These are the activations of a small neural network, seen along a few directions. Each row is one input.
In each table, some parts of the input vary, and every possible input appears once, in random order.
A made-up example of a description, with smaller parts first: one of 6 places along a line, together with either a single point or one of 11 places along a line or (one of 3 separate values, together with one of 8 places around a ring).
Shared parts are said once, and a part with two or three values counts as separate values.

Table:
x1: [15,6,-43,15,2,25,-22,25,20,8,20,24]
x2: [-5,-3,28,26,2,-31,39,-8,-18,-38,-11,-11]
x3: [-13,-6,7,-36,-9,34,-31,-1,-15,15,6,6]
x4: [4,8,16,17,-18,-48,28,-3,10,-16,-18,-10]
x5: [-11,3,16,-25,9,37,-34,-26,1,11,12,1]
x6: [15,-3,5,16,-21,-40,39,-11,4,-26,-28,-6]
x7: [-22,-9,12,-28,-1,41,-33,6,-16,28,1,7]
x8: [5,-4,17,23,-16,-34,36,-11,-7,-27,-34,-11]
x9: [13,12,-48,5,19,23,-22,23,16,18,8,5]
x10: [11,6,5,18,-19,-46,36,-8,-2,-15,-30,1]
x11: [10,-2,-58,4,21,29,-10,14,26,13,15,5]
x12: [13,12,-38,-4,23,22,-11,25,30,13,14,22]
x13: [-17,-3,29,21,2,-50,29,-8,-10,-23,1,-13]
x14: [-7,-1,11,-35,-5,29,-37,-10,-13,10,10,4]
x15: [-8,0,8,-30,2,31,-30,-26,-10,18,12,10]
x16: [-5,7,23,18,-15,-51,28,-11,-1,-11,-4,-19]
x17: [-5,1,38,25,7,-36,39,-9,-19,-26,1,-22]
x18: [-17,-13,14,-34,-9,46,-27,13,-17,28,11,-3]
x19: [23,-10,-43,4,25,18,-17,25,21,20,13,8]
Describe the family of inputs behind these rows.
Answer: either one of 5 separate values or one of 6 places along a line or one of 8 places around a ring
What sort of input is x7?
Answer: one of 6 places along a line
A walk changes only the place on the line of 6. It starts at x5 and steps to x15. List the rest of the walk in order.
Answer: x14, x3, x7, x18

Table:
x20: [6,1,-18,0,-11,7,-7,2,8,3,1,11]
x21: [-5,-7,0,-18,-8,20,-11,2,-6,14,-13,-1]
x22: [-6,2,3,-7,4,14,-12,-13,-3,6,3,-7]
x23: [-4,0,1,-10,-12,19,-14,-6,-6,3,-7,7]
x24: [8,-1,-5,-10,5,7,-7,-6,2,2,-1,9]
x25: [-18,-3,19,-8,9,12,-14,2,-14,10,18,-1]
x26: [-9,-2,9,-5,10,21,-4,-1,-6,0,7,-4]
x27: [8,-2,-8,-6,-12,13,-13,-1,-3,1,-2,10]
x28: [-9,-6,12,-26,-13,16,-18,3,-8,18,-6,0]
x29: [14,10,-23,5,10,-2,1,8,18,1,-3,12]
x30: [-7,2,36,20,-15,-50,44,-20,-17,-33,-25,-19]
x31: [-10,3,16,-15,-1,9,-18,-12,-5,11,10,-5]
x32: [3,-1,22,32,-14,-59,48,-10,0,-30,-20,-15]
x33: [-13,-1,22,-13,4,17,-11,0,-8,5,15,-3]
x34: [6,-1,-6,-3,5,7,-11,-7,1,4,8,-4]
x35: [7,-9,-10,-14,-8,13,-10,7,-3,12,-7,2]
x36: [-8,1,14,-18,-17,15,-21,-5,-8,7,0,8]
x37: [-8,2,17,-22,-1,10,-15,-11,-4,8,1,7]
x38: [12,3,-29,1,-3,4,0,20,12,12,-7,6]
x39: [0,-2,-11,4,11,8,1,8,10,-2,14,0]
x40: [-4,-3,-14,9,15,3,-3,10,4,3,16,1]
x41: [6,2,-15,-4,5,1,-2,-3,14,3,1,9]
x42: [3,2,-16,2,5,1,-6,-5,13,5,10,-3]
x43: [12,3,15,42,-9,-61,51,1,7,-27,-24,-12]
x44: [-3,1,5,-14,4,14,-8,-12,-1,4,-6,6]
x45: [14,9,-27,9,-6,4,-3,13,13,2,-3,14]
x46: [3,-3,29,26,-15,-56,44,-14,-13,-33,-22,-16]
x47: [4,-6,-20,-8,-7,8,-4,9,8,13,-4,3]
x48: [-12,4,46,10,-19,-54,39,-20,-22,-30,-16,-17]
x49: [-2,-7,-3,3,15,9,-8,7,-8,3,15,0]
x50: [11,10,-25,11,10,-3,-3,7,17,4,5,0]
x51: [-13,-4,6,-1,14,16,-8,1,-12,5,10,-3]
x52: [8,6,-20,13,16,4,4,20,14,-3,9,2]
x53: [3,-5,0,-1,11,14,-4,5,-2,-2,12,-1]
x54: [3,5,-23,17,20,-1,-1,22,9,1,12,4]
Describe the family of inputs behind these rows.
Answer: one of 5 places along a line, together with either a single point or one of 6 places along a line
The inputs of x25 and x54 match in every part but the place on the line of 5. If x37 is changed in the same way as x25 into x54, which row does it become?
Answer: x29
A walk changes only the place on the line of 6. It starts at x51 and steps to x26. List the rest of the walk in order.
Answer: x22, x44, x23, x21

Table:
x55: [2,-2,-5,-17,-9,12,-10,-2,-1,6,-6,-1]
x56: [7,3,-22,3,5,8,-4,4,12,-1,7,13]
x57: [-4,2,-14,7,11,7,-7,22,8,8,21,2]
x58: [9,-1,-1,30,-5,-33,30,6,-6,-25,-14,-4]
x59: [-4,-3,-3,-13,0,13,-8,-8,-3,1,-1,6]
x60: [0,-5,-4,-16,-14,8,-14,1,1,13,-10,5]
x61: [6,4,-17,11,12,12,-7,4,13,-2,11,4]
x62: [-2,0,7,-17,-18,9,-17,-2,-5,13,-8,9]
x63: [-16,1,15,-10,1,13,-16,6,-13,11,15,-1]
x64: [2,-7,13,20,-10,-27,33,-3,-11,-19,-17,-12]
x65: [-8,2,-6,-1,13,10,-6,18,2,12,13,-1]
x66: [-10,-2,-3,-2,7,11,-9,11,-3,14,16,-5]
x67: [3,-2,-6,-2,20,12,-5,7,3,5,10,2]
x68: [0,5,14,15,-6,-40,25,-15,1,-12,-6,-13]
x69: [10,4,-16,-8,-1,11,-4,7,8,7,-7,4]
x70: [3,9,10,17,0,-41,25,-9,4,-14,-10,-9]
x71: [1,-7,-3,-3,14,13,-8,0,-2,7,13,-2]
x72: [4,-2,9,22,-4,-29,34,3,-9,-21,-21,-8]
x73: [-6,-4,34,11,-16,-24,30,-6,-14,-22,-16,-8]
x74: [13,5,-23,0,-3,8,-5,11,14,3,2,6]
x75: [-7,7,35,6,-12,-37,22,-18,-2,-15,-5,-9]
x76: [-7,3,12,-7,3,18,-15,-12,-9,0,5,1]
x77: [5,-4,-12,-8,-12,7,-11,3,5,16,-7,6]
x78: [7,1,-15,-6,-6,7,-8,10,10,15,-11,9]
x79: [-6,-3,16,-12,7,14,-15,-5,-12,3,12,1]
x80: [-5,2,24,8,-8,-39,23,-16,1,-15,-8,-13]
x81: [3,3,-14,-4,8,11,-2,0,7,3,-2,10]
x82: [-6,-2,1,-5,7,17,-12,-9,-3,0,3,-3]
x83: [1,-2,-11,-6,2,13,-5,-7,1,4,2,6]
x84: [-6,2,7,-15,-4,14,-12,-12,-9,1,1,10]
x85: [1,3,6,-19,-13,13,-14,-5,-7,5,-4,3]
x86: [7,10,1,24,-2,-45,22,-6,6,-18,-3,-6]
x87: [7,-2,-13,5,17,9,-6,11,9,1,18,5]
x88: [0,0,-7,2,9,16,-8,-7,1,3,6,-3]
x89: [-4,-9,23,13,-12,-26,32,-4,-11,-22,-19,-12]
x90: [11,1,-22,2,-8,3,-9,13,16,11,-3,12]
x91: [2,4,-10,3,15,15,-6,0,7,2,2,1]
x92: [-5,-8,5,-11,12,13,-11,-2,-6,4,10,-3]
x93: [-15,-4,5,-9,6,12,-12,10,-7,11,13,-5]
x94: [7,0,-13,-9,-7,12,-7,0,3,9,-3,0]
Describe the family of inputs behind these rows.
Answer: one of 5 places along a line, together with either one of 2 separate values or one of 6 places along a line
The inputs of x71 and x79 match in every part but the place on the line of 5. If x94 is changed in the same way as x71 into x79, which row does it become?
Answer: x85
The inputs of x76 and x82 match in every part but the place on the line of 5. If x63 is changed in the same way as x76 into x82, which row does it become?
Answer: x93
List by row number the other rows that have the place on the line of 5 in common with x90.
Answer: x56, x57, x58, x61, x74, x86, x87
Change only the choice among 2 separate values in x64. List by row number the other rows that result.
Answer: x68

Table:
x95: [0,2,-11,-6,3,11,-15,3,4,11,7,4]
x96: [-2,2,5,13,0,-17,13,1,1,-7,1,-8]
x97: [-3,2,-4,-4,12,17,-11,2,3,6,11,2]
x98: [-24,-6,55,-17,-19,-11,6,-26,-30,-8,-10,-12]
x99: [4,3,5,7,-1,-14,12,-11,2,-12,-6,-2]
x100: [-2,-2,-4,-3,13,18,-10,2,-2,3,11,3]
x101: [3,0,4,8,-4,-19,13,3,2,-6,-4,-2]
x102: [7,0,0,5,-12,-12,13,-6,2,-8,-15,0]
x103: [6,-1,-13,-11,-5,18,-12,0,5,8,-4,7]
x104: [-1,-1,5,14,2,-15,13,0,-4,-10,1,-7]
x105: [3,0,-13,-9,-2,15,-12,4,3,11,-3,6]
x106: [-2,1,-7,-6,3,15,-12,10,4,10,8,5]
x107: [5,-3,1,6,-6,-15,14,2,1,-6,-11,-4]
x108: [-2,-3,-8,-2,8,16,-12,5,-1,6,12,2]
x109: [-2,3,9,11,5,-14,14,-3,0,-11,0,-7]
x110: [-1,0,8,12,7,-12,15,-4,-5,-14,0,-5]
x111: [0,-1,-6,-7,11,14,-11,2,4,8,9,3]
x112: [3,-4,-12,-9,1,15,-10,7,3,11,0,4]
x113: [1,-1,-9,-8,3,12,-12,9,4,11,7,6]
x114: [1,0,3,9,-5,-13,15,2,0,-7,-10,-5]
x115: [2,4,4,8,-7,-19,11,0,1,-6,-8,0]
x116: [0,-1,-10,-7,1,18,-10,8,3,10,1,3]
x117: [1,3,2,10,-4,-19,10,-3,1,-5,-4,-4]
x118: [-1,3,-7,-7,8,14,-13,-1,3,7,6,5]
x119: [-1,-3,-7,-4,5,17,-11,9,-1,6,8,6]
x120: [3,-4,3,10,-3,-11,15,1,-5,-11,-10,-4]
x121: [1,4,6,9,1,-17,12,-6,0,-9,-5,-3]
x122: [1,-5,-10,-5,3,20,-10,7,-2,6,2,4]
x123: [-1,2,6,10,-3,-17,13,4,1,-8,-3,-4]
x124: [0,-2,-10,-6,6,11,-12,6,5,11,10,2]
x125: [6,2,3,6,-10,-16,11,-5,3,-9,-8,1]
x126: [2,2,-8,-9,5,16,-14,-6,5,5,5,6]
x127: [1,0,2,10,0,-19,12,0,2,-5,0,-6]
x128: [3,1,-11,-8,1,14,-15,-2,6,8,6,5]
x129: [1,-1,6,12,-1,-14,13,3,-4,-11,-3,-3]
x130: [1,1,7,8,5,-17,14,-3,0,-9,-1,-5]
x131: [4,1,-10,-10,-3,14,-14,1,6,8,3,9]
x132: [4,1,1,7,-9,-15,13,-1,0,-5,-15,-1]
x133: [4,2,1,8,-6,-16,10,-8,3,-8,-5,-3]
x134: [-21,-7,41,-32,-12,20,-22,-19,-27,10,2,-6]
x135: [-3,1,-8,-3,7,14,-12,6,4,10,11,0]
x136: [1,3,-10,-8,0,12,-14,6,4,11,4,8]
The inputs of x136 and x115 match in every part but one. If x97 is changed in the same way as x136 into x115, which row does it become?
Answer: x109
The inputs of x135 and x96 match in every part but one. If x108 is changed in the same way as x135 into x96, which row does it become?
Answer: x104
Describe the family of inputs behind these rows.
Answer: one of 2 separate values, together with either a single point or (one of 4 places along a line, together with one of 5 places along a line)
A walk changes only the place on the line of 4. It starts at x105 and steps to x136. List the rest of the walk in order.
Answer: x95, x118
Change only the choice among 2 separate values in x128. List by row number the other rows that result.
Answer: x133
